A small network was shown many inputs. Here are its activations along a few directions, one row for each input.
In each table, some parts of the input vary, and every possible input appears once, in random order.
Descriptions start from the smaller parts, as in this example, which fits no table here: one of 5 places around a ring, together with either a single point or one of 9 places along a line or (one of 2 separate values, together with one of 6 places along a line).
Shared parts are said once, and a part with two or three values counts as separate values.

Other details of the inputs vary at random and push rows far along two fixed directions, the same in every table; ignore that.

A family of inputs:
R1: [ 83 -16   4 -12 -47 -44  11  49   5 -71  43]
R2: [-48  37 -23 -17 -34  26 -13 -45  12  10   3]
R3: [ 51  14  17 -12  27  -6 -34 -13  -6 -20  -6]
R4: [-20 -47 -23  35  34  28   9  -1 -32  45  29]
R5: [-57   3 -10 -13   4  -5  -2 -32   6  45 -27]
R6: [ 20 -14  57   1  -9   0   3  46  21 -44   9]
R7: [ -4  -7 -45  21  11   8 -11   5  -9  15  12]
R8: [-51  17  44 -33 -26  46  -7 -29  40   3 -10]
R9: [ -8  77  18 -47 -33  50   4 -13  10 -23  -7]
R10: [-15 -85  -9  45  61  -1  24 -17 -31  44 -14]
R11: [ 14 -70  25  16   7 -40  17  23 -11  -4  17]
R12: [ 22  12   0  23 -23   1   6  20   4 -26  27]
R13: [ 76 -26   0 -19   3 -40 -11  76  34 -64   1]
R14: [ -7 -25 -13   5  47 -39 -15 -51 -25  56  14]
R15: [ 31 -87 -39  32  67 -63  26  20 -46  27 -24]
R16: [ 48 -30 -24   6  20 -16  17  49 -33  15  24]
R17: [-30 -20 -36  28   2 -31   7 -15 -52  46  12]
R18: [ 49  27  44 -50 -53 -37 -16  58  31 -76  -9]
R19: [-58  18   6  29  12   1  -9  -7  -2  39 -27]
R20: [-15  20 -32  -6   1   8   5 -28  -5 -13   2]
R21: [-69  37  -7   6  12  44 -30 -18  19  52 -39]
R22: [ 23  -2  16 -12 -34 -41 -13  26  27 -46  -5]
R23: [ 24  -8   5 -38 -22 -35  -3  18  37 -43  -7]
R24: [-60  37   8   8  10  54 -16 -16  18  64 -33]
R25: [-29  34  21  -8 -22  87 -11 -32   2 -11  -6]
R26: [ 85 -23  -7 -38 -35 -39  20  41  15 -67  41]
R27: [-21  17  30  17   0   1   5  16   4  23 -17]
R28: [ 69 -37 -32  12   8 -18  10  48  -2 -23  36]
R29: [-70  13   6 -10 -20  59   1 -55  -3  36  16]
R30: [ 70 -22   2 -36   7 -56  14  45  26 -81  -6]
R31: [ 39 -38   2  23  12 -62   7  52   6 -35   3]
R32: [  5  74  59 -18 -59  37 -25  24  75 -65 -13]
R33: [-69  34  24   9 -21  22  -7 -34   5  56 -27]
R34: [-29  41   9   2 -14  55 -27  -9  58   7 -21]
R35: [-20  43  27 -35 -24  64   2 -23  13 -37  11]
R36: [ 72  31   9 -48 -37   3  12  28  32 -95  21]
R37: [-22  74  43   4  -1  24 -52 -32  14   6   0]
R38: [-71   9  21  15  14  72 -20 -24  26  45 -16]
R39: [ 40   1 -17   4 -12  20   6   1   1 -32   5]
R40: [ 39 -75 -60  32  53 -50  29  15 -72  23   4]
R41: [-76   7 -40  66  14  13  -3 -44 -30  61   4]
R42: [-28 -27 -46   2  13 -25  16 -23 -41  49  10]
R43: [-45  44  38  10 -33  66 -11 -10   5  -7  18]
R44: [ 10  25   7   0  34  10 -48 -14   4  23   6]
R45: [ 22  79  13 -42 -60  57 -32   2  36 -79 -16]
R46: [ 16  90  19 -56 -55  57 -40  37  35 -55  -3]
R47: [ -8   7  -1  29   0  -1  17  14 -35  29  15]
R48: [ 25 -59   5  16  -7 -29  21  21 -38 -10  46]
R49: [ 30 -50   2 -19  15 -55  31  26  -8  16  -1]
R50: [-68  24   8  27 -25  24 -14 -50  29  39 -18]
R51: [ 12 -46 -23  16  40 -33  31 -10   6   5  -6]
R52: [ 22  39  25 -57 -13  -6  -3  23  33 -60 -28]
R53: [ 79 -16  26 -47   8 -46  31  58  11 -59  -6]
R54: [  3  -4 -21  12 -28 -27  -4  -1 -15 -12  20]
R55: [ 31 -80 -44  11  33 -65  50  13 -62  48  32]
R56: [-57   7  -4  39  32 -12 -35 -77 -32  83   4]
R57: [-42  54   8  -8  35  26 -33 -79   1  34 -12]
R58: [-29  25   4  12  -4  50 -11 -38  35   8 -39]
R59: [-13  45  14 -17 -22  40 -28 -15  43 -35 -46]
R60: [ 30  34  13 -12 -31 -11  -6  48  -8 -46  14]
R61: [-57 -10 -13  35  40  29  11 -46 -22  82 -47]
R62: [ 24  22   0 -12 -11  29   8   6 -20  -7  -9]
R63: [ 28 -73 -33  37  21 -70  40  21 -73  45  34]
R64: [ 53 -23 -29 -23  18 -47  27  30 -33 -36  14]
R65: [-21 -73 -37  32  36 -42  29 -30  -4  58   2]
R66: [-28 -78 -11  29  67 -17  38 -25 -26  41  -1]
Description of these inputs: one of 6 places around a ring, together with either a single point or (one of 2 separate values, together with one of 5 places around a ring).
Question: Changing only the place on the ring of 6 turns R30 into R59. The same change can be made to R53. Which row results?
Answer: R61
Question: Changing only the place on the ring of 6 turns R60 into R64. The same change can be made to R41. Which row results?
Answer: R20
Question: Change only the choice among 2 separate values in R10. List by row number the other rows that result.
Answer: R25
Question: Change only the place on the ring of 5 in R13. List by row number the other rows that result.
Answer: R21, R24, R34, R38

A family of inputs:
R67: [ 36 -27 -10  -5  13 -29  13  24  -1 -20   2]
R68: [ 34 -32  11   6   9 -21   9  35  -7 -14   9]
R69: [ -3 -59 -20  33  40 -19  22  -5 -24  37   7]
R70: [ 41  23  20 -35 -20 -16 -15  25  18 -48   1]
R71: [-64  75  21 -28 -31  59 -27 -47  31   9 -27]
R72: [ 29 -35  -3  -1   5 -28  13  28  -2 -22   1]
R73: [ -8  58  16 -21 -29  37 -26 -10  34 -17 -20]
R74: [-41 -65 -38  49  49 -35  25 -37 -40  78   2]
R75: [-31  91  -3 -23 -72  77 -18 -28  -2 -18  26]
R76: [ 40 -28   0  -4  21 -20  13  23  -7 -21   6]
R77: [-95  10 -27  51  43  44 -11 -78 -23  96 -21]
R78: [ 27 -28   6  -3   0 -41   8  30  -4 -12  12]
R79: [ 34  16  26 -18 -29  -7  -4  39  25 -49   1]
Question: Describe the family of inputs behind these rows.
Answer: either a single point or (one of 3 separate values, together with one of 4 places along a line)
Question: Change only the choice among 3 separate values in R73. List by row number the other rows that result.
Answer: R70, R77
Question: Change only the place on the line of 4 in R72. List by row number the other rows that result.
Answer: R67, R73, R79

A family of inputs:
R80: [ 46 -39  -7   1  11 -52  22  30 -20 -15  24]
R81: [  8 -28 -23  10  23 -16  15  -3 -25  11   6]
R82: [ 50 -35 -17   9  19 -43  15  29 -19 -23  17]
R83: [  7  55  29 -35 -46  22 -15   3  34 -46   5]
R84: [ 13  44  29 -31 -46  36 -15  13  32 -43   1]
R85: [ 15  49  16 -29 -36  16 -19   6  23 -34  -5]
R86: [ 20  54  26 -42 -42  40 -22  23  34 -52  -1]
R87: [-80  28 -17  22  -1  35  -8 -57  -3  63 -10]
R88: [ -1 -33 -33  21  32 -19  11  -7 -28  30   7]
R89: [  6 -31 -28  15  19 -25  11  -5 -24  21   5]
R90: [-53   1 -14  25   0  20   5 -29 -16  40  -9]
R91: [-46   2 -16  27  18  26   0 -38 -14  39  -1]
R92: [  9  45  35 -30 -42  37 -17  10  26 -40   2]
R93: [ 52 -72   8   1  40 -65  11  40   5 -19  -9]
R94: [ 38 -48 -14   8  10 -44  17  34 -18  -8  22]
R95: [-75  18 -12  21   0  52   0 -51  -5  57 -12]
R96: [ 14  36  52 -40 -17  12 -20  19  57 -45 -30]
R97: [-56  25 -13  27   8  42 -10 -40  -7  48 -10]
R98: [ 15  57  43 -41 -53  28 -21  19  29 -52   4]
R99: [-74  29 -18  18  11  43 -12 -58 -10  57 -12]
R100: [-11 -42 -23  27  19 -21  17  -6 -25  27  13]
R101: [  1 -35 -22  29  35 -14  14 -10 -31  34  13]
R102: [-69  30 -14  20   4  35 -15 -62 -13  62 -15]
R103: [-42   5 -20  13   7  16  -2 -43 -16  44  -8]
R104: [ 20  54  30 -39 -41  41 -14  16  31 -56  -3]
R105: [ 47 -39 -12   3  26 -44  11  28 -28 -12  20]
R106: [-64   5 -15  31   5  20   1 -37 -17  48  -6]
R107: [-33   1 -12  25   2  22   0 -20  -8  35  -3]
R108: [ 16 -34 -10  13  11 -15  14  12 -16   1  15]
R109: [ 16  41  51 -35 -18  11 -20  23  59 -46 -33]
R110: [ 40 -38 -13   7   9 -51  15  31 -17 -13  21]
R111: [ 42 -42 -13  -1   8 -48  23  32 -19 -19  19]
R112: [ 51 -44 -19  -4  13 -48  13  26 -21 -18  17]
R113: [ 15  50  59 -48 -29  20 -22  24  63 -57 -35]
R114: [ 58 -70   7   1  40 -70  15  49   7 -19 -10]
Question: Changing only one part turns R103 into R89. The same change can be made to R111. Which row results?
Answer: R87
Question: Describe the family of inputs behind these rows.
Answer: one of 5 separate values, together with either a single point or one of 6 places around a ring
Question: Change only the choice among 5 separate values in R107. List by row number the other rows that result.
Answer: R84, R92, R95, R108
Question: Start at R85 and move only the place on the ring of 6, one step at a time. The first step leads to R82. Which rows follow, in order?
Answer: R97, R107, R106, R110
Question: Which other rows agree with R100 in the choice among 5 separate values? List them by row number.
Answer: R83, R91, R93, R99, R108, R112

A family of inputs:
R115: [ 36  -1 -65 -26  53 -14   0 -43 -22   0 -10]
R116: [ 60  15  22 -19 -47 -22 -13  44   6 -75  40]
R117: [ 28 -37 -35  48  27 -16  18  28 -53  27  25]
R118: [ 51  31  53 -45 -34 -18 -24  43  53 -53  -3]
R119: [ 45  44  17 -28 -64  -2 -21  51  23 -74  27]
R120: [-16 -68  -8  20  62  -3  18  -2  -7  40 -16]
R121: [ 21 -49 -21  11  -5 -26  27   6 -22 -21  36]
R122: [-44  86 -46 -11  31  45 -52 -94  -9  48 -32]
R123: [ 15 -54  -1  38  39 -62   8   1 -11  28  -1]
R124: [-31 -45 -19  58  68 -14  -2  -1 -19  62 -25]
R125: [-67  24  12   6  12  66 -12 -28  34  23 -49]
R126: [ 15 -60   2  29  65 -33   0  26 -15  32  -4]
R127: [ 50   4  25 -66 -40 -35  14  39  16 -63   9]
R128: [-51  39   0  13 -18  85   4 -47 -10  20   0]
R129: [-55  72  24 -27 -38  20 -29 -30  13  21 -13]
R130: [ -2 -49  -2   0  21 -25  19  -6  13  25  -8]
R131: [ 57  -8  25 -38 -27 -26  10  47  50 -66 -14]
R132: [-42 -52 -59  44  14  -9  29 -25 -36  49  19]
R133: [ 34  -5  44 -27   3  16  -2  30  38 -63 -20]
R134: [ 35  21  29 -15 -23 -24 -17  37  42 -36 -15]
R135: [ 53  31  23 -20 -29  24 -10  45  -4 -38  30]
R136: [ 30 -40 -21  49  31 -16  18  13 -58  21  33]
R137: [-47  70  32 -42 -55  36  -8 -39  29 -24 -21]
R138: [-92  61  -7  14 -19  19 -21 -52  -4  60 -28]
R139: [-64  57   4 -26 -42  31  -3 -36  20   7 -29]
R140: [  2 -58 -51  45  32   4  42   3 -52  40  17]
R141: [ 27 -34 -14 -15 -19 -15  19  21  -8 -25  39]
R142: [ 37 -25  30  12  35 -22 -10  35   6 -24  -9]
R143: [ 13 -35 -22  11  13  21  30   6 -34  18  26]
R144: [-65  25  20   2 -10  39  -6 -59  38  26 -34]
R145: [ 24 -36 -19  15  -1 -38   2  23 -29   7  45]
R146: [-54  75  28 -13 -38  17 -27 -40  10   8 -16]
Question: Describe the family of inputs behind these rows.
Answer: one of 2 separate values, together with either a single point or (one of 3 separate values, together with one of 5 places along a line)
Question: Changing only the choice among 2 separate values turns R119 into R132. The same change can be made to R142. Which row results?
Answer: R133
Question: Change only the choice among 2 separate values in R122. List by row number the other rows that result.
Answer: R115
Question: Change only the choice among 2 separate values in R146. List by row number the other rows that result.
Answer: R137
Question: Change only the choice among 3 separate values in R124. List by row number the other rows that result.
Answer: R126, R142
